These are the activations of a small network on made-up records, seen along a few directions, one row for each record.
After each row come some of the record's fields: T, V, K, D, U, S, H, W.
A field that a record lacks is written absent.
Other fields move the rows too, some of them a lot.
Random noise pushes rows far along 5 fixed directions. That doesn't count. These rows show it; they differ only by the noise:
284; -180; -83; -194; -14; -123; 149; -16; -106; -179; -171; 60; -78; 90; 187; -228; -74; 0; 4; 47
219; 288; 172; -563; 30; -437; -89; -166; -136; -181; 29; 41; -94; 26; -277; 60; 48; -256; -484; 251
50; 494; 322; -315; -78; -376; -164; 86; 129; -165; 109; 195; -346; -38; -76; 250; 89; -131; -492; 359
448; 99; 90; -149; -65; -182; 90; 109; -8; -244; -154; 78; -303; 35; 293; 87; 82; -43; -157; 345
-186; -141; -26; 20; 27; -129; -118; 212; 172; 87; 42; 234; -60; -22; 68; -432; -219; 218; -18; -223
-70; -210; 147; 37; -2; -146; -232; -63; 145; -85; 81; 117; -129; -153; 87; -471; -336; 4; -69; -222
-674; 207; 258; -33; -241; -97; -98; 45; 326; -150; 209; 407; -325; -14; 64; -83; -248; 55; -111; -126

-180; 233; -154; -116; -32; -6; 67; 160; -205; 209; -43; 63; 78; 14; -6; 270; 144; 41; -70; 73 -> (T t1; V absent; K absent; D absent; U absent; S absent; H h1; W absent)
-407; 140; 255; 78; -111; -43; -320; -91; 351; 93; 444; 149; -270; 45; -103; 206; 124; 12; 18; -20 -> (T t1; V v2; K k1; D d1; U u2; S absent; H h3; W w2)
292; -388; -318; 98; 167; 140; 178; -62; -177; 183; -214; -4; 305; 260; 129; -203; 63; 310; 259; -89 -> (T t2; V absent; K absent; D absent; U absent; S absent; H h1; W absent)
108; -444; 31; 10; -149; -140; 39; -362; 11; -81; 15; -59; 95; -100; -152; -326; -304; 59; 148; -159 -> (T t2; V absent; K absent; D absent; U absent; S s1; H h3; W w1)
-403; -133; -58; 154; -11; 259; -45; 104; -106; 314; 115; -76; 118; 54; -42; 53; 250; 86; 171; -139 -> (T t1; V v1; K k2; D d1; U u2; S absent; H h3; W w2)
-179; 493; 251; 61; -7; 274; -116; 34; -2; 12; -12; -114; -70; -58; -72; 326; 252; -215; -141; 179 -> (T t1; V v1; K k2; D d1; U u2; S absent; H h3; W w2)
30; 94; 312; 76; 181; -220; -379; 75; 176; -12; 317; 19; -246; -497; -124; -212; -236; -137; -425; -85 -> (T t1; V v2; K k2; D d1; U u2; S absent; H h4; W absent)
138; 322; 236; -135; 72; -410; -363; 69; 128; 23; 162; -86; -49; -54; -168; 98; 65; -109; -484; 155 -> (T t1; V absent; K absent; D absent; U absent; S s2; H h2; W absent)
388; -26; -120; 229; 117; 199; 136; 277; -92; 225; -107; -140; -108; 7; 258; 114; 410; 352; 92; 207 -> (T t2; V v1; K k2; D d1; U u2; S absent; H h3; W w2)
-262; -237; 39; 148; 205; -241; -325; 142; 261; 477; 294; -105; 215; -199; -202; -724; -339; 229; -30; -572 -> (T t1; V absent; K absent; D absent; U absent; S s2; H h2; W absent)
166; -328; 19; -211; -21; -261; 54; -631; -155; -365; -57; -196; 79; 99; -148; -293; -318; -441; 14; -71 -> (T t1; V absent; K absent; D absent; U absent; S s1; H h3; W w1)
258; -115; -145; 194; 72; 135; -140; -39; -33; 325; -12; -115; 338; 217; -220; -9; 316; 198; -47; 22 -> (T t2; V absent; K absent; D absent; U absent; S s2; H h3; W w2)
-117; -94; 75; 400; -137; 209; -77; -35; 200; -93; 24; 74; -87; 135; 330; 104; -33; 150; 134; 46 -> (T t2; V absent; K absent; D absent; U absent; S s1; H h1; W absent)
-269; 307; 204; 88; 120; 1; -569; 220; 158; 267; 200; -93; 24; -381; -119; 5; 95; 134; -174; -100 -> (T t2; V v2; K k2; D d2; U u2; S absent; H h1; W absent)
-593; 602; 167; -106; -182; 37; -47; 239; -1; -115; 82; 187; 20; 204; -196; 441; 137; -209; -157; 42 -> (T t1; V absent; K absent; D absent; U absent; S s1; H h2; W absent)
-336; -335; 14; 315; 9; 247; -99; -263; 114; 43; 66; -20; -40; -40; 65; -377; -392; -37; 254; -458 -> (T t1; V absent; K absent; D absent; U absent; S absent; H h3; W w2)
-745; 521; 86; -169; -284; 78; 255; -1; 65; -288; 270; 265; -170; 211; -11; 530; 58; -39; 74; 92 -> (T t2; V absent; K absent; D absent; U absent; S s1; H h4; W absent)
166; -402; -636; -27; 104; 256; 353; 26; -393; 96; -352; -19; 436; 259; 236; -213; 36; 188; 435; -243 -> (T t1; V absent; K absent; D absent; U absent; S absent; H h1; W absent)
-657; 451; 463; 75; -187; -201; -428; 66; 506; 191; 428; 289; -411; -202; -251; 247; 64; 201; -377; 81 -> (T t2; V v2; K k2; D d2; U u2; S absent; H h3; W w1)
-34; 14; 138; -149; 120; -163; -197; 215; -152; 219; 210; -259; -13; -126; -201; -181; -133; 152; -80; -163 -> (T t2; V absent; K absent; D absent; U absent; S s1; H h2; W absent)
194; -422; 152; 69; 459; -284; -658; -317; 50; 180; 146; -259; 319; -385; -420; -537; -358; -128; -326; -429 -> (T t1; V absent; K absent; D absent; U absent; S absent; H h3; W w1)
-106; -122; -282; -152; -365; 339; 567; -171; -98; -309; -233; 14; -18; 431; 262; 288; 54; 55; 478; 123 -> (T t1; V absent; K absent; D absent; U absent; S s1; H h3; W w2)
-303; 425; -110; -489; 47; -121; 310; 267; -262; 213; 143; -113; 253; 164; -415; 442; 343; 199; -60; 152 -> (T t2; V absent; K absent; D absent; U absent; S s1; H h4; W absent)
284; -286; -238; -314; -179; -240; 300; -514; 77; -348; -169; 195; 254; 294; -223; -129; -109; -231; -148; 39 -> (T t1; V absent; K absent; D absent; U absent; S s2; H h3; W w1)
-3; -174; 227; 32; 56; -214; -198; -175; 219; -45; 210; -162; -172; -486; 32; -437; -274; -66; 95; -245 -> (T t1; V v2; K k2; D d2; U u2; S absent; H h3; W w1)
-490; -18; 36; 289; -233; 429; 327; 3; 291; -270; 40; 354; -202; 110; 421; 78; -61; 141; 407; -190 -> (T t2; V v2; K k1; D d1; U u2; S absent; H h4; W absent)
-1; 44; -246; 146; -318; 131; 491; 410; 335; -106; -183; 370; -155; 392; 533; 87; 72; 320; 314; 137 -> (T t1; V absent; K absent; D absent; U absent; S s2; H h2; W absent)
-361; -404; -64; 358; -245; 390; -5; -78; 67; -25; -58; 62; 313; 94; 130; -232; -129; 221; 436; -459 -> (T t2; V absent; K absent; D absent; U absent; S s1; H h2; W absent)
2; 93; -234; -240; 85; 27; 113; 256; -131; 220; -100; 84; 37; 134; -198; 52; 144; 131; 15; 52 -> (T t1; V v2; K k1; D d2; U u1; S absent; H h3; W w2)
116; -35; 440; 270; 72; 14; -346; -94; -22; -53; 149; -235; -183; -309; 139; -153; -234; -141; -54; -102 -> (T t2; V absent; K absent; D absent; U absent; S absent; H h2; W absent)
-292; -410; -442; -82; 126; 99; 158; -158; -270; 194; -56; -7; 368; 119; -22; -416; -216; 127; 284; -500 -> (T t1; V absent; K absent; D absent; U absent; S absent; H h1; W absent)
202; -226; -245; -284; 207; 3; 174; 215; -157; 48; -128; -63; 136; -126; 28; -166; -127; 62; 266; -149 -> (T t1; V v1; K k1; D d2; U u1; S absent; H h4; W absent)
565; -135; 50; 150; -46; 301; 49; -229; -192; -245; -207; -169; -51; 135; 300; 310; 328; -373; 124; 345 -> (T t1; V v2; K k1; D d1; U u2; S absent; H h3; W w2)
305; -191; -57; -208; 104; -107; -115; -177; -109; 67; -145; -123; 131; -50; -214; -145; 20; -121; -169; 15 -> (T t1; V v2; K k2; D d2; U u2; S absent; H h3; W w1)

Which values does each new row have?
450; -329; 99; -106; 230; -375; -379; -249; -2; 126; 244; -329; 118; -195; -292; -579; -220; 68; -343; -241 -> (T t2; V absent; K absent; D absent; U absent; S s2; H h2; W absent)
550; -301; -291; -345; 182; -162; 111; -330; -364; -126; -49; -241; 397; 71; -165; -211; -37; -239; 75; -88 -> (T t1; V absent; K absent; D absent; U absent; S s1; H h4; W absent)
775; -336; 40; 55; 193; -86; -257; -177; -29; -37; -61; -253; -135; -288; 88; -252; -61; -117; -164; 54 -> (T t1; V v2; K k2; D d2; U u2; S absent; H h3; W w2)
112; 149; -72; 54; -153; 140; 3; -48; 27; -232; -213; 188; 38; 158; 102; 236; 24; -168; -276; 243 -> (T t1; V absent; K absent; D absent; U absent; S s2; H h1; W absent)
-234; -71; 117; 11; -165; 41; -32; -412; -102; -6; 258; -96; -31; 105; -207; 29; -62; -78; 85; -45 -> (T t2; V absent; K absent; D absent; U absent; S s1; H h3; W w2)
-575; 315; 653; 459; -390; 195; -323; -298; 455; -237; 425; 113; -641; -231; 224; 499; -75; -16; -26; 35 -> (T t2; V absent; K absent; D absent; U absent; S absent; H h3; W w2)
-286; 312; -231; -496; 143; -13; 159; 123; -167; 171; -55; -24; 210; 170; -386; 61; 146; -112; -109; -7 -> (T t1; V v2; K k2; D d2; U u2; S absent; H h3; W w2)
810; -190; -278; 108; 123; 68; 118; 164; -134; -4; -321; -118; 174; 238; 343; 75; 192; 41; 134; 326 -> (T t1; V absent; K absent; D absent; U absent; S s1; H h1; W absent)
299; -92; -402; -61; 203; 100; 59; 85; -52; 108; -290; -40; 445; 221; -87; -261; -29; 81; -108; -70 -> (T t1; V absent; K absent; D absent; U absent; S s2; H h1; W absent)
-700; 76; 37; 157; -201; -58; -70; 365; 178; 285; 348; 226; -71; 18; -33; -105; -43; 507; 97; -265 -> (T t2; V absent; K absent; D absent; U absent; S s1; H h2; W absent)
-359; -140; -203; 84; -399; 163; 594; -86; 159; -222; -148; 303; 74; 410; 237; 139; 49; -3; 352; 37 -> (T t1; V absent; K absent; D absent; U absent; S s2; H h3; W w1)
-50; 211; 234; 81; -290; 266; 81; -269; 60; -329; -27; -76; -242; 137; 126; 422; 56; -71; 120; 257 -> (T t2; V absent; K absent; D absent; U absent; S s1; H h3; W w2)
-206; 148; 46; 85; -214; 8; 9; -72; 167; -143; 108; 49; -195; -12; 281; 89; -57; 37; 16; 91 -> (T t1; V absent; K absent; D absent; U absent; S s2; H h1; W absent)
392; -320; -73; 154; 439; -92; -462; 60; -200; 513; -31; -229; 440; -192; -278; -450; -66; 204; -152; -196 -> (T t2; V absent; K absent; D absent; U absent; S absent; H h1; W absent)
-111; 388; -86; -344; -211; -79; 460; -160; -172; -435; -189; 190; -166; 265; -54; 525; 195; -287; -39; 181 -> (T t1; V absent; K absent; D absent; U absent; S absent; H h3; W w1)
129; -168; 37; 387; -101; -30; 24; 147; 201; 47; -124; 137; -187; -192; 278; -105; -139; 70; 132; -27 -> (T t1; V absent; K absent; D absent; U absent; S absent; H h3; W w1)
-799; 232; 27; -114; 159; -240; -279; 411; 7; 692; 467; 91; 191; -103; -629; -335; -47; 399; -87; -558 -> (T t2; V absent; K absent; D absent; U absent; S absent; H h2; W absent)
